Each row below holds a small network's activations on one input, seen along a few directions.
In each table, some parts of the input vary, and every possible input appears once, in random order.
Descriptions start from the smaller parts, as in this example, which fits no table here: one of 5 places around a ring, together with either a single point or (one of 2 separate values, together with one of 4 places along a line) or one of 9 places around a ring.
Shared parts are said once, and a part with two or three values counts as separate values.

Other details of the inputs vary at random and push rows far along two fixed directions, the same in every table; ignore that.

Table:
x1: [-37 -34  32  12  -2  11  -4  29  -2   2 -30   6  -2]
x2: [ -2  16 -15 -31 -33   7   5 -24   8 -27 -17 -22  -7]
x3: [-33 -20  30 -19 -19   3  -4  11  19 -11 -39 -11   3]
x4: [-19 -15   9 -15   0  -9   5  14  16   3 -13  -6   4]
x5: [-8  0  0 11 16  2  8  0 -4 -2  3  5  1]
x6: [ 28   5 -42  20  29  -6   9  -5  -8  24  33  10   1]
x7: [ -4 -15  -5   8  -5   2  -5  25  -5  24   1  -4  -4]
x8: [-18 -21  26  25  35 -15   4  41  -3  34  15  13  13]
x9: [ 12  31 -28  -2  27 -15  21 -10 -10  10  37  -6   3]
x10: [ 29   8 -35  23  31  -3   9  -5 -10  19  34  12   4]
x11: [ 35  20 -18 -18  15 -13  -7 -32 -16  -7  35  30 -20]
x12: [ 38  35 -33   5  -9   5   1 -33  -8 -11  23 -10   4]
x13: [ 11  21  -3 -11 -47  23 -11 -33   3 -37 -24 -19  -1]
x14: [-29 -25   1  -4  17  -6  12  25   2  10 -10   3  -5]
x15: [-15 -29  53 -28 -17 -12 -29  23   7   2 -19  23 -18]
x16: [ 21  24  11 -50 -58   7 -28 -40  -1 -43 -17   1 -29]
x17: [ 28  38 -23  -8   6  -7  13 -43   8 -18  21  -7  10]
x18: [ -4 -25  10  22  24  -9  -3  38   2  37  11  10  10]
x19: [-11 -21  27  -6 -42  18 -21   1  18 -20 -46 -11   4]
x20: [ 29  15 -32  23  27  -2   8 -14 -11   8  31  10   5]
x21: [-23 -17  27  13  20  -9   2  29   4  17   1   4  10]
x22: [-29  -7  29 -13 -41  19 -10   2   5 -25 -41 -19  -5]
x23: [ -9 -14   7  19  11   7  -1  14  -6   5  -6   8   2]
x24: [ -5  -9  19   7 -10   5  -9   6   9  -4 -16  -2   9]
x25: [  4  18  -1  -3 -23  11  -2 -18  -4 -19  -6 -12   1]
x26: [-32 -25   9  13  45 -14  16  41  -8  30   8  12   0]
x27: [-30 -22  17  11  25  -3  11  27  -5  13  -5   8  -2]
x28: [ 18  15 -14 -14 -53  25 -14 -32   6 -30 -24 -21  -4]
x29: [ 33   9 -32  15  25 -15   5  -4   2  28  37   6  11]
x30: [ 21  40 -26  -5   6  -4  16 -32  -7 -11  26 -11   2]
Description of these inputs: one of 3 separate values, together with either a single point or one of 9 places along a line.
Question: Changing only the choice among 3 separate values turns x10 into x18. The same change can be made to x6. Which row results?
Answer: x29
Question: Which other rows agree with x22 in the choice among 3 separate values? List them by row number.
Answer: x2, x7, x9, x12, x13, x16, x25, x28, x30
Question: Which other rows does x2 become when the choice among 3 separate values takes its other values? List them by row number.
Answer: x4, x14

Table:
x31: [ 18   2   4 -20 -13  -4 -19 -13   8  -5  -5   5  -4]
x32: [-17 -33   2  34  44  -9   5  47 -17  42  20  27  -4]
x33: [-29 -11   2  11  44  -9  27  38  -8  22  10   2   6]
x34: [-19 -25   0  -8 -20  16   2  17  15  -5 -37 -16   4]
x35: [ 34  28 -54  -6   1  -1  10 -43   7 -16  17  -8  11]
x36: [ 19  53 -36 -11   1  -4  19 -46   0 -18  25 -18   1]
x37: [-21  -1  28 -19 -18  -6   1  10  -1 -12 -12  -6  -5]
x38: [ 43  43 -42  -2 -11   6   3 -41 -15  -6  33  -9  -1]
x39: [ -2 -19  14  12  41 -30  -3  54  -6  46  36  21   0]
x40: [ 41  59 -13  22  17  -3  14 -59  10 -28  32  -8  36]
x41: [-20  -8  38 -24  -8  -3 -14   5   2 -13 -21   6 -10]
x42: [-13 -28  32 -25 -41  10 -23   0  19 -15 -50   3 -10]
x43: [-16 -27  -9  35  46  -7   9  47 -22  41  22  18   3]
x44: [-31 -19  13  10  40 -16  16  28  -3  18   9  17   0]
x45: [ -3  -8  16 -27 -52   7 -16  -3  14 -20 -33 -15  -4]
x46: [-27 -26  23  14  59 -23  16  39  -8  34  26  25  -2]
x47: [-28 -25  30 -26 -57  17 -18  12  17 -10 -52 -23  -3]
x48: [ 22   9  -3 -12 -31  15 -17 -33  -2 -23 -16  10 -14]
x49: [  5 -16  -1  -4   5  -4  -2  -4  11   4   0   8  -2]
x50: [ 49  42 -37  -3 -12  -1   1 -38 -16 -12  36  -1  -4]
x51: [-12 -20  30  -8 -32  11 -27  21  -4  -9 -24   5 -16]
x52: [  2 -17  16  14  29 -11 -15  34 -21  34  21  27 -10]
x53: [ 17  11 -35   7  12  -7  15  -9   2  11  15 -14   5]
x54: [ 13  28  -2 -12  19 -20   5  -7  -6  -5  34   9  -4]
x55: [-17  -6  30 -20  -6  -2  -4  -4   5 -14 -21  11 -10]
x56: [ 11  38 -15 -18  -5  -5  13 -32  -4 -13  20 -14   3]
x57: [-18 -25  51  12 -45  23 -24   3  34 -24 -59 -18  27]
x58: [-18 -34  26  -8 -40  26 -21  -2   5 -22 -47   3 -17]
x59: [ -9 -12  -8  -3 -32  32  -3  -1   1 -21 -39 -15  -5]
x60: [-33 -17   2  19  59 -21  23  42 -13  32  24  13   8]
x61: [  8  33 -27  -9  -1   0  20 -37   0 -24   3 -21   0]
x62: [ 35  40 -48  -7  -8  -2   8 -40   8  -4  23 -19   5]
x63: [ 38  43 -50   5  -8   9   6 -41 -10  -7  27 -12  -3]
x64: [-30 -38  21 -17 -44  17 -16   4  24 -21 -60  -7  -5]
x65: [-10 -17  -9  30  26  -1  10  34 -18  32  10  -1  -5]
x66: [15  1 12 61 40 -3  0 19 -8 29 32 13 31]
Question: What do these inputs look like to the network?
Answer: one of 3 separate values, together with either a single point or one of 11 places around a ring
Question: Changing only the choice among 3 separate values turns x43 into x35. The same change can be made to x51. Which row results?
Answer: x39
Question: Which other rows does x33 become when the place on the ring of 11 takes its other values? List them by row number.
Answer: x36, x37, x41, x44, x46, x54, x55, x56, x60, x61

Table:
x67: [-15 -14   0   4  -1   7   3  13  -2   2 -13  -2  -4]
x68: [ 11  15 -15  -2 -16  14   0 -30   3 -20  -8  -9   2]
x69: [-17 -14  16   7 -11   7  -2  16   3   0 -17  -7   4]
x70: [-14 -15  19  -1  -3   1  -8  13  -3   4 -10   7  -9]
x71: [ 32  26 -20  -1  14 -10   3 -27  -2   1  31   7   2]
x72: [  9  13 -22  -9 -22  15   2 -31   4 -27 -14 -12  -4]
x73: [-14 -15  19  -1  -3   2  -8  13  -4   4 -10   7  -9]
x74: [ -8 -11  12  16  43 -22   6  45 -15  44  33  16   1]
x75: [-17 -15  18 -10 -12  -1  -8  17   2   3 -14   1  -5]
x76: [-20 -15   9   1 -10   5  -2  17   5   3 -18  -9   2]
x77: [ 20  15 -12  15  40 -21  11   9 -14  28  51  16   4]
x78: [ 18  22  -9 -15 -19   3  -5 -25   1 -18   1  -7  -4]
x79: [ 11  17 -19  -7 -17   8   2 -25   6 -16  -3 -14   5]
x80: [ 23  25 -29  12  14   0  10 -25  -5  -1  24   0   5]
x81: [-14 -19  15   8  -5   8  -5  13   5  -3 -21   0   5]
x82: [-18 -13  15   3 -10   8  -2  18   2   3 -19 -10   3]
x83: [ 15  18 -12 -19 -22   2  -6 -26   4 -19  -2  -6  -4]
x84: [ 20  15 -12  16  40 -22  10   9 -14  27  50  15   3]
x85: [-19 -16  13   5 -13  12  -4   9   2  -4 -25  -4  -1]
x86: [ 34  34 -26  -3  13 -11   6 -23  -8   1  36   2   1]
x87: [-14 -19  17 -11 -10   0  -7  15   4   3 -16   3  -7]
x88: [ 13  10 -16  10  41 -24  10  14 -12  31  47  14   2]
x89: [-11 -18  22  -2  -4   2 -11  15   2   0 -13  11  -2]
x90: [ 18   6 -10  15  42 -19   5  10 -11  23  42  22   3]
x91: [-13  -7   8   5  -5   4   0  15   1   4 -11  -9   4]
x92: [ 32  26 -21   1  16 -11   3 -25  -3   3  32   8   2]
x93: [ 14  15 -12  -5 -23  12  -3 -34  11 -23 -13 -13   5]
x94: [ -8 -16   3  33  55 -19  13  41 -10  49  34  14  12]
x95: [ 14  14 -21  -7 -15   7   4 -27   8 -17  -6 -12   2]
x96: [ 19  15  -5 -14 -23   8 -11 -32   7 -29  -9   2  -3]
x97: [-16 -17   7   2  -5   4   1  15   7   4 -18  -6   1]
x98: [-15 -15  22  -6 -14   6 -11   8  -1  -3 -20   4  -9]
x99: [-11 -15  22  -2  -3  -2  -8  13   3   8 -10   7  -3]
x100: [  8  32 -21  -1  25 -12  25 -26   1 -10  24  -4  10]
x101: [ 14  13 -15 -17 -17   5  -3 -28  -2 -21  -4  -1 -10]
x102: [ 22  18 -17 -17 -13  -1  -1 -30   4 -16   4  -3  -5]
x103: [-15 -18  12  -8  -5   2  -5  15  -4   1 -13   6 -12]
x104: [ 12  20 -14  -8 -26  13  -1 -28   6 -24 -12 -18   3]
x105: [-12 -13  23  -3 -10   0  -9  16   0   1  -9   2  -4]
x106: [-13 -17  13   9  -4   8  -5  12   5  -3 -19   0   5]
x107: [-18 -14   7   4  -4   3   0  18   4   6 -12  -7   3]
x108: [-14 -19  11  23  27  -9   5  31  -2  30   8   6   8]
x109: [ 19  18 -20 -16 -12   3   0 -30  -4 -18   3   1  -9]
x110: [-14 -18  16 -11 -10  -1  -7  14   4   2 -17   2  -8]
x111: [ -4  14   1  -3  43 -24  19   4  -7  11  33  11   2]
x112: [-14 -18  16   5 -11  11  -7  10   6  -7 -25  -2   5]
x113: [-16 -18   7   1  -5   5   1  15   6   5 -17  -6   1]
x114: [ 19  22 -17  -1 -14   8   3 -29   3 -18   3 -12   7]
x115: [-15 -13  14   9  -6   5  -1  16   2   3 -12  -6   4]
x116: [-20 -18   6  -1 -11  12   0  11   1  -4 -24  -5  -5]
Question: Changing only one part turns x105 into x69. The same change can be made to x109. Which row results?
Answer: x116
Question: Changing only one part turns x92 into x93. The same change can be made to x98. Which row results?
Answer: x68
Question: What do these inputs look like to the network?
Answer: one of 2 separate values, together with either a single point or (one of 3 separate values, together with one of 8 places around a ring)

Table:
x117: [ 28  23 -20  13  27  -7   8 -19 -10   2  35  13   4]
x118: [ 27  20 -24  -4  11 -10   2 -16 -11  10  33   9  -6]
x119: [10  4 -4 -7  1 -7 -4  1 -5  4 14  8 -4]
x120: [-21 -22  12  20  17  -2   4  29   6  21  -6   0  12]
x121: [-17  -8  10  18   8   5   4  15   0   6  -7  -3   9]
x122: [-10 -10  24   0  -3   4 -10  10  -2  -3 -12   8  -6]
x123: [ 32  24 -35  -1  -5   5   5 -36  -1 -19  12  -1   2]
x124: [ 26  25 -27   3  13 -12   9 -11  -5   6  34  -1   4]
x125: [ -2  -8  10 -18 -33  13 -16  -7   6 -22 -29  -1 -11]
x126: [ 35  25 -24  -8 -10   4  -1 -46   8 -24   7   0   4]
x127: [-23 -21   9   7  -2   7   1  28  -1  15 -18  -9   0]
x128: [ -8  -4   9  -7 -29  15  -6 -10  17 -19 -34 -18   8]
x129: [-12  -6  -1  -5 -32  19  -5  -6  10 -21 -34 -17   3]
x130: [ -9  -3   5  27  38  -9  13  29 -10  29  22   3  12]
x131: [-12   8 -11 -16  15 -10  17  -4  -4   0   8  -1  -9]
x132: [  4  -3  -1  26  54 -29  13  35  -7  48  48  14  11]
x133: [-27   3  19 -23 -12   3   7 -10   6 -27 -24  -8  -5]
x134: [ 25  23 -12  12  38 -20   8  -4 -16  20  51  18   4]
x135: [ -5  -6  18 -15 -27   5 -13  -5  13 -12 -20  -6  -1]
x136: [-21 -20  14   4  -5   3  -1  29  -2  16 -14  -7  -3]
x137: [-24 -23   3  18  12   3   5  32  -4  24  -6  -2   1]
x138: [-24  -2   7 -29 -15   2   6  -4   7 -23 -24  -9  -8]
x139: [-14 -22  29  -4   1  -7 -13  22   4  10 -12  11  -4]
x140: [ 12   5  -3 -10  -4  -5  -8  -5  -4  -4   6   7  -7]
x141: [-11 -12  -2  -5 -32  21  -6 -11   6 -19 -34 -13  -5]
x142: [ -5  -1  24 -17 -30   9 -18 -12   4 -25 -27   0  -9]
x143: [ 15  16 -26  11  18  -4  12  -1  -5  10  23  -6  10]
x144: [ -9   3  20 -10 -34  11 -10  -9   8 -23 -26 -12  -1]
x145: [ 16  35 -24 -26   0  -8  16 -48  11 -29   9  -8   2]
x146: [ -5 -12   4 -13 -33  18 -12 -11   4 -19 -32  -3 -12]
x147: [-15 -23  29  -4  -1  -6 -11  23   4  12  -9  10  -1]
x148: [ 34  29 -27 -18 -16   1  -6 -42  -4 -19  11   0 -11]
x149: [ 28  17 -37  13  23  -5  12 -18 -11   9  32   8  -1]
x150: [-11 -12  16   2  -6   0  -2  14   9   5 -14  -8   8]
x151: [-11 -21  14   8   1   3  -3  12   7   4 -15   5   4]
x152: [ 28  24 -38   2  -4   6   7 -36   1 -19  12  -8   6]
x153: [-10 -12  13  -5  -7  -3  -7  20  -1   7  -3   1  -4]
x154: [ -8 -15  11 -10 -18   9 -12   6   0  -3 -21   3 -14]
x155: [-16 -33  23  27  60 -26   3  61 -10  57  30  30   2]
x156: [ 29  36 -15  -8  -8  -1   0 -37  -1 -18  20  -3   2]
x157: [-13 -12   9  -1  -8   0  -3  18  -2  11  -7  -4  -6]
x158: [ 26  18 -31  18  28  -8  13 -20   0   8  32   3  14]
x159: [-25 -21  21  17   4   7   0  21  -1   4 -15   0   5]
x160: [-18 -19  13  10  10  -5   3  38  -4  22  -1  -2   4]
x161: [ -9  -6  14  -3 -28  18  -8 -14   6 -27 -32  -5  -1]
x162: [ 31  30 -29 -13 -13   0   0 -35  -3 -11  19  -5  -6]
x163: [ -7 -18   7   4   4   1  -4  18  -3   6  -4   9  -4]
x164: [ -2   4   5  19  28 -11  10  20  -9  22  23   2   9]
Question: Changing only one part turns x131 into x138. The same change can be made to x141. Which row results?
Answer: x152
Question: What do these inputs look like to the network?
Answer: one of 4 places along a line, together with either a single point or one of 11 places around a ring
Question: Start at x124 and move only the place on the ring of 11, one step at a time. The first step leads to x153. Which rows follow, in order?
Answer: x119, x140, x125, x163, x123, x152, x129, x143, x160
Question: Which other rows agree with x155 in the place on the line of 4? List them by row number.
Answer: x120, x126, x128, x132, x135, x139, x145, x147, x150, x151, x158
